A small network was shown many inputs. Here are its activations along a few directions, one row for each input.
Each table varies a few parts of the input and shows all the possible inputs, shuffled.
A made-up example of a description, with smaller parts first: one of 2 separate values, together with either a single point or one of 9 places along a line or (one of 4 places along a line, together with one of 8 places around a ring).
Shared parts are said once, and a part with two or three values counts as separate values.
In the rows, 128 means zero.

Other details of the inputs shift rows strongly along two fixed directions, in all tables alike. That doesn't count.
These rows show it; all are for the same input, with only those details redrawn:
[186 110 129  58  67 104 143 155  88 125 147 115 124  88]
[173 166  95  93 109 149 112  93 140 156 127 158 121 156]
[187 101 134  49  55  96 150 164  79 121 150 109 123  77]
[137 100 164 160 151  88 157 206 143  81 118  72 207  28]
[164 152 110 113 124 134 125 121 145 138 123 137 145 128]
[187 102 135  50  55  96 149 165  79 122 151 108 122  77]
[179 168  97  81 100 149 115  91 134 152 132 161 114 162]
[164 152 112 109 118 134 124 120 142 137 125 138 141 126]

A family of inputs:
row 1: [113 122 117 210 215 142  91 132 212  76 139 108 162 124]
row 2: [ 68 139 161 230 185 153  94 161 157 126  57 132 167 126]
row 3: [142 166 121  95 106 146 133 116  82 170  83 135 113 199]
row 4: [138 112  80 134 119 127  93 113 153  79 142 144  96 139]
row 5: [ 89  85 161 169 127  86 144 225 170  80 115  62 202  38]
row 6: [142  82 185  99 101  72 171 196  31 118  98  69  95  45]
row 7: [112 150 129 112 103 174 154  64  91 175 164 171  97 183]
row 8: [129 117  90 124 125 124 112 125 162  91 148 111 113 156]
row 9: [104  64 167 149 185   4 190 233 194  53 168 147 160  49]
row 10: [121 130 118 111 145 186  64  98  94 165 128 156  93 196]
row 11: [112 138 134 110  98 183 156  62  97 179 152 179 101 180]
row 12: [102 168 127 188 205 112 150 134 210 112  90  88 175 105]
row 13: [153 153  88 108 103 120  94  58 148 126 123 164  85 159]
row 14: [132  69 133  70  37 110 195 132 105 111 204 129 129  52]
row 15: [105 147 124 186 185  99 125 119 203  99 103  92 177 122]
row 16: [171  97 179  64  98  99 157 164  26 163 128  79  75  91]
row 17: [103  42 199 110  72 119 204 171  56 120 153 102 151  46]
row 18: [138  75 180  92  91  64 157 187  38 122 117  50 114  89]
row 19: [130 149 147 120 121 181  81 110 107 189 110 155  92 193]
row 20: [ 99 137 157 130 114 149 114 153 108 151  93 116 124 165]
row 21: [132 154  88 106  77 156  83  94 162 137 118 187  94 158]
row 22: [106 166 122 132 124 169 148  64 100 174 170 165 103 189]
row 23: [168 148 108 109 116 130 124 122 139 141 126 138 143 125]
row 24: [119 145 138 200 208 116 104 111 205 108 116 103 176 107]
row 25: [ 95 153 136 149 138 139 159 101  94 153 179 132 122 155]
row 26: [ 68 157 121 221 197 137 163 103 221  93 172 127 203  94]
row 27: [136 135  99 126 123 165  79  85  93 134 116 165  51 217]
row 28: [108 128  99 116 119 172  67  99  89 150 105 172  83 188]
row 29: [141 175 127  98 136 141 137  92  95 186  89 125  77 196]
row 30: [119 111 149 117 174  65 154 155 138 144 145 208  79 183]
row 31: [166 103 169  77  86 114 147 174  29 150 113  98 118 108]
row 32: [143 161 105 126 135 116 131 100 156 123 106 136 104 108]
row 33: [152  96 135  76  64  71 175 198  97  97 125  75 159  63]
row 34: [102 112 151 223 228 153  92 148 144 111 110  97 148 153]
row 35: [ 96 138 144 206 187 148  95 154 219 116 112 119 189  95]
row 36: [112 166 103 200 174 130 122 130 196  97  75 142 190 106]
row 37: [ 96 137 156 219 204 117 108 125 137 118  64 112 151 128]
row 38: [177 170 106  78 124 140 121  72 143 164 140 145  78 152]
row 39: [132 142 101 111 127 164  94  94 102 150 123 134  62 238]
row 40: [115  65 150 102  66  87 204 163 110  84 209  97 158  20]
row 41: [ 92 114 126 123 138 152  97 143  98 137 109 116 125 170]
row 42: [ 74 126 123 206 169 167 165  89 229 116 139 160 202  94]
row 43: [107 112  88 103 115 134 101 135 153 105 138 123 137 135]
row 44: [ 89 121 107 193 206 156  76 133 207 101 128 126 185 110]
row 45: [125 127  62  86  91 156  69  87 140 112 139 182  90 157]
row 46: [164  84 175  84  98  92 129 149  37 148 133  85  88 109]
row 47: [133 151 131 135 122 138 124 131  83 145  68 143 123 149]
row 48: [117 180  76 119 111 143 146  50 159 138 213 169 114 162]
What is each input in this table made of?
Answer: one of 2 separate values, together with either a single point or one of 5 places along a line or (one of 3 separate values, together with one of 6 places around a ring)
The inputs of row 43 and row 41 match in every part but the choice among 2 separate values. If row 14 is changed in the same way as row 43 into row 41, which row does it become?
Answer: row 11
The inputs of row 34 and row 1 match in every part but the choice among 2 separate values. If row 37 is changed in the same way as row 34 into row 1, which row does it become?
Answer: row 13
Which other rows does row 42 become when the place on the line of 5 takes its other values? List them by row number.
Answer: row 14, row 26, row 40, row 48
Which other rows does row 12 become when the choice among 3 separate values takes its other values? List them by row number.
Answer: row 32, row 38
Which other rows does row 25 become when the choice among 2 separate values takes its other values? List them by row number.
Answer: row 48
Which other rows does row 47 become when the place on the ring of 6 takes its other values? List them by row number.
Answer: row 2, row 6, row 27, row 28, row 37

A family of inputs:
row 49: [110 113 143 155 152 130 110 149 135 118 116 112 139 120]
row 50: [126 129 140 147 139 119 143 137 146 120 125 132 150 104]
row 51: [125  96 142 113 105 119 135 144  86 119 136 111 109 116]
row 52: [138 122 125 123 112 112 134 145 137 111 130 106 143  99]
row 53: [149 116 128  98  94 111 142 135 112 126 138 116 127  95]
row 54: [106 117 145 158 151 134 116 152 131 123 114 117 151 116]
row 55: [142 104 144  95 104 120 143 136  88 134 152 109 107 123]
row 56: [152 163  87 100 115 149 109  68 139 155 143 171  93 178]
row 57: [107 155 136 206 220 138 120 127 180 123 104 114 172 138]
row 58: [118 102 134 123 122 111 142 149 135 113 143 130 127 107]
row 59: [151 111 137  88  93 116 116 152  92 132 115 112 109 117]
row 60: [128 117 129 118 114 112 141 148 133 113 133 125 144 107]
row 61: [147 111 126  84  89 105 142 146 114 125 134 132 112 110]
row 62: [ 79 157 147 213 206 143 135 122 166 135 102 126 172 140]
row 63: [143 141  91  78  90 143 113  81 130 145 155 170  81 184]
row 64: [142 118 143  96 106 101 144 142  82 134 137 114  99 123]
row 65: [114 145 123 173 168 133 125 124 178 109 112 110 171 103]
row 66: [121 121 126 143 151 109 132 148 155 110 129 132 140 113]
row 67: [114 117 152 134 132 115 145 140 106 131 132 110 121 121]
row 68: [161 150  96  74  96 149  91  84 101 161 131 166  63 197]
row 69: [101 118 143 164 150 135 134 140 121 120 116 119 148 121]
row 70: [134 179  91 128 133 171 110  63 165 151 129 165 122 174]
row 71: [120 114 131 125 114 127 143 133 127 113 151 116 144  94]
row 72: [142 105 122  95 103  97 134 150 117 105 149 121 119 109]
row 73: [130 170  96 124 134 158 116  82 164 157 121 185 113 185]
row 74: [133 168  97 136 150 159  97  76 138 152 112 164  97 201]
row 75: [123 111 128 124 118 125 136 129 132 108 153 111 132  98]
row 76: [157 117 141  89 101 115 142 140  90 140 130 104 115 119]
row 77: [130 150 104 114 121 163  99  77 121 157 126 163  84 197]
row 78: [117 113 131 123 119 120 144 143 132 123 142 142 134 114]
row 79: [136 119 122 120 124 115 131 134 133 105 146 111 133  97]
row 80: [137 113 142 119 118 116 122 156 107 123 107 104 128 109]
row 81: [136 109 143 109 101 121 135 152  87 127 120 114 122 111]
row 82: [122 160 103 136 145 170  88  77 145 156 117 164  98 200]
row 83: [ 96 187 101 192 193 190  90  64 181 160  97 176 136 212]
row 84: [138 120 151 120 125 122 149 148 103 134 129 105 139 110]
row 85: [138 108 145 106 103 121 123 161  94 128 117 112 125 108]
row 86: [130 114 142 130 124 116 133 150 104 119 106 103 132 109]
row 87: [134 104 141 105  98 110 151 140 108 122 154 135 123 101]
row 88: [143 123 147  94  98 106 147 141  83 142 122 110 106 120]
row 89: [149 150  94  77  80 157 123  68 113 166 158 177  86 174]
row 90: [142 105 135 105 110 110 124 151  90 119 129 113 107 118]
row 91: [154 109 131  91  99  99 139 138 109 118 151 133 105 109]
row 92: [111 125 149 160 161 133 143 139 131 130 128 111 158 119]
row 93: [112 134 125 165 163 117 127 142 175 106 110 118 169 112]
row 94: [124 110 132 128 119 120 141 131 128 119 149 118 134  99]
row 95: [137 119 120 123 119 109 130 145 135 105 144 112 133 106]
row 96: [118 128 140 161 156 126 121 146 135 120  93 106 150 117]
row 97: [131 132 134 145 144 114 135 133 154 119 118 128 146 110]
row 98: [134 123 152 105 104 113 154 145  84 142 127 114 117 116]
row 99: [145 146 103  77  86 163 101  81  96 169 136 172  73 196]
row 100: [105 140 141 184 177 142 115 143 153 124  91 119 166 125]
row 101: [122 134 132 152 141 130 140 130 147 124 126 124 160 100]
row 102: [ 96 140 135 199 194 133 128 120 192 113 119 136 165 123]
row 103: [114 120 126 151 137 125 131 136 154 107 142 113 146 110]
row 104: [133 153  91  96 104 153 115  78 140 151 146 180 100 188]
row 105: [ 91 154 137 215 203 151 121 127 170 123  83 124 177 137]
row 106: [123 111 131 125 107 119 143 146 126 112 151 115 143  98]
row 107: [124 136 124 148 133 129 133 135 153 116 128 120 156 111]
row 108: [144 104 137 102 111 109 114 160  96 119 127 111 110 113]
What is each input in this table made of?
Answer: one of 5 places around a ring, together with either one of 2 separate values or one of 4 places along a line or one of 6 places around a ring
The inputs of row 91 and row 50 match in every part but the place on the ring of 5. If row 57 is changed in the same way as row 91 into row 50, which row does it become?
Answer: row 84
The inputs of row 82 and row 100 match in every part but the place on the ring of 5. If row 103 is changed in the same way as row 82 into row 100, which row does it become?
Answer: row 107
Which other rows does row 108 become when the place on the line of 4 takes its other values? List them by row number.
Answer: row 68, row 74, row 90
List by row number the other rows that have the place on the ring of 5 in common with row 59.
Answer: row 52, row 53, row 61, row 65, row 76, row 80, row 86, row 88, row 93, row 96, row 97
Which other rows does row 84 become when the choice among 2 separate values takes its other values? List them by row number.
Answer: row 98
Which other rows does row 62 become when the choice among 2 separate values takes its other values? List them by row number.
Answer: row 92
Which other rows does row 95 become when the place on the ring of 6 takes its other values? List them by row number.
Answer: row 56, row 66, row 72, row 79, row 91

A family of inputs:
row 109: [112 117 150 161 146 137 144 141 134 121 140 102 168  88]
row 110: [180  74 148   6   8  70 178 160   7 128 174  94  59  85]
row 111: [107 125 143 165 140 126 146 140 125 113 119  92 160  95]
row 112: [138 154  89  82  91 160 105  58  99 164 145 172  54 213]
row 113: [159  81 155  42  34 109 152 166  34 138 136 112  93  91]
row 114: [117 135 126 181 189 105 131 148 198  93 113 112 177  86]
row 115: [166 170  90  77  93 170  84  72 109 172 112 156  80 204]
row 116: [102 106 154 158 148 122 124 160 118 122 108 122 137 119]
row 117: [135 168  72 127 140 165  81  60 183 138 131 188  97 202]
row 118: [145 188  67 125 128 174  87  51 186 149 124 183 115 189]
row 119: [136 185 102 136 160 171 115  48 165 177 138 177 106 206]
row 120: [123 137 147 184 192 112 121 165 154 114  87  91 167 110]
row 121: [101 132 142 179 175 106 155 151 180 107 123 122 182  96]
row 122: [129  85 145  98  99 116 141 149  81 120 170 116 110 103]
row 123: [121 122 162 149 151 109 144 162 117 128 100 120 146 106]
row 124: [100 106 133 152 141 115 140 155 149 101 141 130 152 106]
row 125: [ 94 131 135 181 160 130 145 146 179 108 120 120 191  90]
row 126: [138  89 143 101 107 107 112 171  85 112 124  96 109 112]
What is each input in this table made of?
Answer: one of 3 separate values, together with one of 6 places along a line
The inputs of row 118 and row 115 match in every part but the place on the line of 6. If row 114 is changed in the same way as row 118 into row 115, which row does it become?
Answer: row 120
Which other rows does row 122 become when the place on the line of 6 takes its other values? List them by row number.
Answer: row 112, row 116, row 117, row 124, row 126
Which other rows does row 116 become when the choice among 3 separate values takes its other values? List them by row number.
Answer: row 113, row 123
